Each row below holds a small network's activations on one input, seen along a few directions.
In each table, some parts of the input vary, and every possible input appears once, in random order.
A made-up example of a description, with smaller parts first: line(6) and (point or ring(9) or (values(2) and ring(5))).
Shared parts are said once, and a part with two or three values counts as separate values.

Other details of the inputs shift rows strongly along two fixed directions, in all tables alike. That doesn't count.

A family of inputs:
x1: [  5   5  -3   4 -10   4   2   8  -3 -13   3  -4]
x2: [  9  -2   6  12 -13  -3   8   5  -2 -13   5  -2]
x3: [  1  -4  18  -4  16 -20  -5 -10  14   8   3   4]
x4: [ -9  -5   4 -13  18 -14 -13  -7  11  12  -1   5]
x5: [  0  -4  -7  -2 -15   7   1   2  -3 -11  -2  -3]
x6: [  5   6  -5   4 -11   3   6  12  -3  -9   3  -6]
x7: [ -1  -5  -9  -1 -16   3   3  11  -1  -6  -4  -4]
x8: [  3   5  -1  -2 -13   4   2   4  -2 -11  -3  -3]
x9: [ -5  -6   5 -10  18 -14 -17  -5   7   9   3   6]
x10: [  4   6  -2   1 -11   6   4   4   0 -12  -1  -6]
x11: [ -7   5  12  27  25  47  28 -37 -33  28  13  11]
x12: [  1  -4 -10   2 -10   4   6   3  -1 -10  -4  -4]
x13: [ -1  -3  16  -3  17 -21  -2  -8  16  11   3   6]
x14: [  1   4  -3   0 -13   4   5  11  -2  -4  -4  -2]
x15: [-13  13   3  18  26  56  25 -38 -31  25   6  10]
x16: [  1  -6 -10   1 -10   4   6   9   0  -7  -5  -5]
x17: [ -3  -7   3 -12  21 -13 -12 -10  11   7  -1   2]
x18: [  3  -6 -10   3  -9   2   3  10  -3  -9   0  -6]
x19: [ -1  -4  16  -2  18 -19   0  -4  14  16   2   6]
x20: [  5   4  -3   2 -14   1  -1  10  -5 -13   1  -2]
x21: [ -6   3   7 -13  15 -17 -10  -4  12  11  -1   6]
x22: [  1  -5  -8   1 -14   3   0  11  -5  -7   1  -4]
x23: [  5  -5  -9   4  -9   4   1   6  -5 -13   1  -4]
x24: [  5   2  -7   5 -15   3  -4   6  -6 -11  -1  -1]
x25: [ -3   0   5 -12  14 -15 -17  -8  10   9  -4   4]
x26: [ -3   0   3  -8  17 -15 -16  -3   6  15   1   4]
x27: [  3   5  -4   2 -11   5   8  12   1  -6  -3  -5]
x28: [ -6   1   4 -10  16 -16 -15  -8  11  14  -4   6]
x29: [  2   2  -8   3 -15   5   2   8  -3  -3  -6  -3]
x30: [  4   4  -4   2 -13   2   3  11  -5  -7   1  -3]
Each input here is: ring(5) and (point or line(5)).
Start at x28 and move only the ring(5) part, one step at a time. The first step leads to x29. Which rows follow, in order? -> x26, x24, x25
Start at x18 and move only the line(5) part, one step at a time. The first step leads to x22. Which rows follow, in order? -> x26, x30, x6

A family of inputs:
x31: [  6   0  -8  -3 -22  -7  -6  20   1 -19   0  -7]
x32: [  5  -3 -10  -1 -19  -9   2  19   7 -10  -5  -7]
x33: [ 12   4   2   5 -25 -11   1  15   5 -22  -1  -6]
x34: [ -5  -1 -10  12  -8  37  19 -12 -20   1  -2   0]
x35: [-10  -1  -5  17  14  51  16 -34 -33  16   5   8]
x36: [ -1   2 -12  14 -11  35  20  -3 -21  -2  -1  -3]
x37: [ 14  -7  -2   1 -26 -32  -5  29  17 -26  -1 -10]
x38: [ -7  -4   7 -11  38 -10 -18 -15   4  21   6   7]
x39: [ -7   8   7  -4  21   6  -1 -16   0  21  -2   7]
x40: [ -7   1   9 -10  22 -14  -9  -5  10  23  -1   7]
x41: [ 5 -9  4  5 -4 -9  1 -1  3 -6  1  0]
x42: [ 3  2  9  3 -2 -6  8  5  4 -1  4  0]
x43: [  7  -3   2   4 -11 -11   8  13   9 -12   2  -6]
x44: [  6   6   8   0  -9 -12   4   8  11 -10   0  -3]
x45: [  1  -9  -6  -6  -8  -8  -9   5   3 -12  -1  -4]
x46: [  2   0  -3  -4  -9 -11  -9  13   4  -7   0  -2]
x47: [ 2 -6  6  3 -3 -6  8  0  7 -5  1 -2]
x48: [ 2 -2 -7 -4 -4 -7 -3 10  5 -6 -2 -4]
x49: [ -8  -4   7  -9  36 -12 -16 -15   5  22   4   8]
x50: [ -3  -2 -10  13 -11  33  20 -10 -18   2  -3  -1]
x51: [ -7   7   8 -13  23 -10 -11 -10  10  17  -2   6]
x52: [ -3   0  20  -4  33 -18 -11 -14   8  23   7  11]
x53: [  4   6  -7  -5 -20  -6  -4  15   5 -16  -6  -6]
x54: [ -5   5   7 -11  23 -11 -17 -12   6  13   0   7]
x55: [ -2   7  -8  12 -13  33  18  -2 -20   0   0   0]
x56: [ 0 -8 -7 -6 -7 -7 -4  6  6 -8 -4 -3]
x57: [ -3   7  -7  11  -9  34  16  -5 -23   2   1   1]
x58: [ -2   4   5 -12  13 -13 -18  -4   6   3   1   2]
Changing only one part turns x35 into x46. The same change can be made to x50. Which row results? -> x40
What do these inputs look like to the network? -> line(4) and (values(2) or line(5))
List by row number the other rows that have the line(4) part in common with x48. -> x32, x36, x37, x38, x43, x49

A family of inputs:
x59: [ -7   7  -7   3   5  30   4 -13 -18  10  -2   3]
x60: [-1  6 -6 -7 -7  2 -5  6 -1 -1 -5 -1]
x61: [ 2 -8 -4 -2 -7 -9 -5  7  5 -8 -2 -3]
x62: [  4  -5  -1  -1  -5 -11  -3   7   6  -6   0  -2]
x63: [ -6   1  -9   4   3  27   4 -12 -17   6  -1   2]
x64: [ 3  0  3  1 -5 -8  3  6  7 -5  1 -3]
x65: [ -4  -2  -8   7   3  26   7 -14 -18   3   2   1]
x66: [  7  -2   2   0 -14 -18   0  17  11 -12   0  -6]
x67: [ 0  7 -7 -8 -7 -5 -8 11  3 -3 -5 -3]
x68: [  0  -1 -10  -6  -7  -3  -8   8   1  -7  -3  -3]
x69: [  6   1   7   2  -8 -11   4   9   7  -7   0  -3]
x70: [  2   8  11  18   2  21  20 -12 -14   6   8   4]
x71: [ 2 -5 -1  2 -6 -4  1  3  2 -6  0 -1]
x72: [ 7  4 12  8 -7 -7  8  4  4 -4  3 -1]
x73: [ -4  -2  -7   8   6  28   7 -16 -19   7   2   2]
x74: [  2   8  12  17   4  21  20 -15 -14   7   7   4]
x75: [  8   1   5   0 -15 -16   2  15  11 -14  -1  -5]
x76: [ -7   2  -8   4   7  30   5 -15 -18   8   1   4]
x77: [ -1   3   4  14   3  26  17 -14 -15   8   4   2]
x78: [ 3 -5 -2  1 -6 -9 -1  6  6 -7 -1 -2]
x79: [  2   5  -8 -10 -16 -13 -10  18   9 -11  -7  -5]
x80: [  5  -4   1   1  -6 -10   1   7   6  -5   0  -3]
x81: [-1  4 -8 -9 -7 -4 -9 10  3 -5 -5 -3]
x82: [ 3 -3  1  2 -6 -6  3  5  4 -6  0 -2]
x83: [ -4  -3  -3  12   5  28  11 -16 -19   7   3   3]
x84: [-13  -8  14 -22  55 -28 -28 -21  16  34   4  13]
x85: [  0   7   7  15   6  25  19 -15 -15   8   5   3]
x86: [  2  -6  -4  -2  -5 -10  -4   6   6  -7  -2  -3]
x87: [ 2 -7 -4 -1 -7 -5 -2  4  3 -7 -1 -3]
x88: [-1  6 -7 -8 -8 -1 -6  9  2 -4 -5 -2]
x89: [-11  -6  22 -17  53 -30 -21 -22  20  34   5  13]
x90: [ 3 -5 -1  2 -5 -5  0  3  2 -5  0 -1]
x91: [  1   2 -10 -11 -15 -12 -12  18   9 -12  -6  -5]
x92: [  7   5  11   6  -6 -11   7   5   7  -6   3  -1]
x93: [  9   1   5   1 -14 -17   2  17  11 -13   0  -5]
x94: [-2  3 -9 -9 -7  0 -8  8  1 -5 -5 -2]
x95: [-1 -2 -9 -7 -6 -1 -8  6  1 -6 -3 -3]
x96: [ -6  -1  -7   8   7  30   8 -17 -19   7   2   2]
x97: [-11  -4  22 -16  55 -29 -20 -22  18  36   6  14]
x98: [  4  -1   3   0  -8 -10   2   8   7  -7   0  -3]
What do these inputs look like to the network? -> values(4) and line(10)
Changing only the values(4) part turns x68 into x95. The same change can be made to x67. Which row results? -> x88
Change only the values(4) part in x71. List by row number the other rows that result. -> x62, x78, x90
Change only the line(10) part in x96. List by row number the other rows that result. -> x64, x76, x78, x79, x82, x85, x86, x91, x92
Change only the line(10) part in x59. List by row number the other rows that result. -> x60, x61, x63, x69, x72, x73, x77, x80, x90

A family of inputs:
x99: [ 3 12 13  3  6 -3  3  2  1  5  6  3]
x100: [-3 13  1 -5  4  1  3  6  1 12 -1  2]
x101: [  5  -5  -4  25 -13  28  22  -1 -23  -6   9  -1]
x102: [ 6 -9  7  9  8 -6 -5 -6 -6 -3 11  3]
x103: [-2  3  7  2  2  0  9 -6  6  9 -4  3]
x104: [-7 -8 -5 -4  6  2  8 -3  5  8 -5 -1]
x105: [ 18  -1   0   1 -46 -27  -2  26  16 -42  -4 -11]
x106: [ -3  -7 -10  -4   7   3 -17  -4 -10  -1   3   2]
x107: [-6  4 -3 -8  1  4 -4 -5  2  6 -8  3]
x108: [ -1 -13  15 -11  23 -34 -10  -4  25   8   2   1]
x109: [ 1 13  7  2  5  0  6  3  1 10  1  1]
x110: [  3  -8   8   5   8  -3   2 -13   0  -7   5   1]
x111: [ -3  -3 -18   8 -14  36  17  -5 -19  -7  -5  -4]
x112: [ 11 -11 -23  -8 -41 -23 -12  43  10 -31  -7 -15]
x113: [ -5   4  -3  -8   1   4 -13 -11  -2  -1  -5   3]
x114: [ -2  14  -3  -6   6   8 -15  -4  -9  -1   1   2]
x115: [ -6 -10   0 -23  23 -28 -30  -7  19   3  -3   3]
x116: [-5 -8 -6  0  7  1  2  4 -3 12  1  0]
x117: [ 0  2 12  4  1 -1  7 -8  4  4  0  3]
x118: [ 0 -8  0  6  8 -2  5  1 -2 10  4  2]
x119: [-2 -7  1  3  7  1 11 -6  5  6 -2  0]
x120: [ 6 13 14  5  7 -2 -3 -5 -4 -2  9  3]
x121: [-7  3  1 -4  0  2  6 -3  5 10 -7  2]
x122: [  0  17 -12   8 -16  36  12   4 -24  -4  -2  -3]
Changing only one part turns x118 into x102. The same change can be made to x109. Which row results? -> x120
What do these inputs look like to the network? -> line(4) and line(6)
Start at x113 and move only the line(6) part, one step at a time. The first step leads to x107. Which rows follow, in order? -> x121, x103, x117, x105
Start at x100 and move only the line(4) part, one step at a time. The first step leads to x121. Which rows follow, in order? -> x104, x116
Change only the line(6) part in x111. List by row number the other rows that result. -> x104, x108, x110, x115, x119
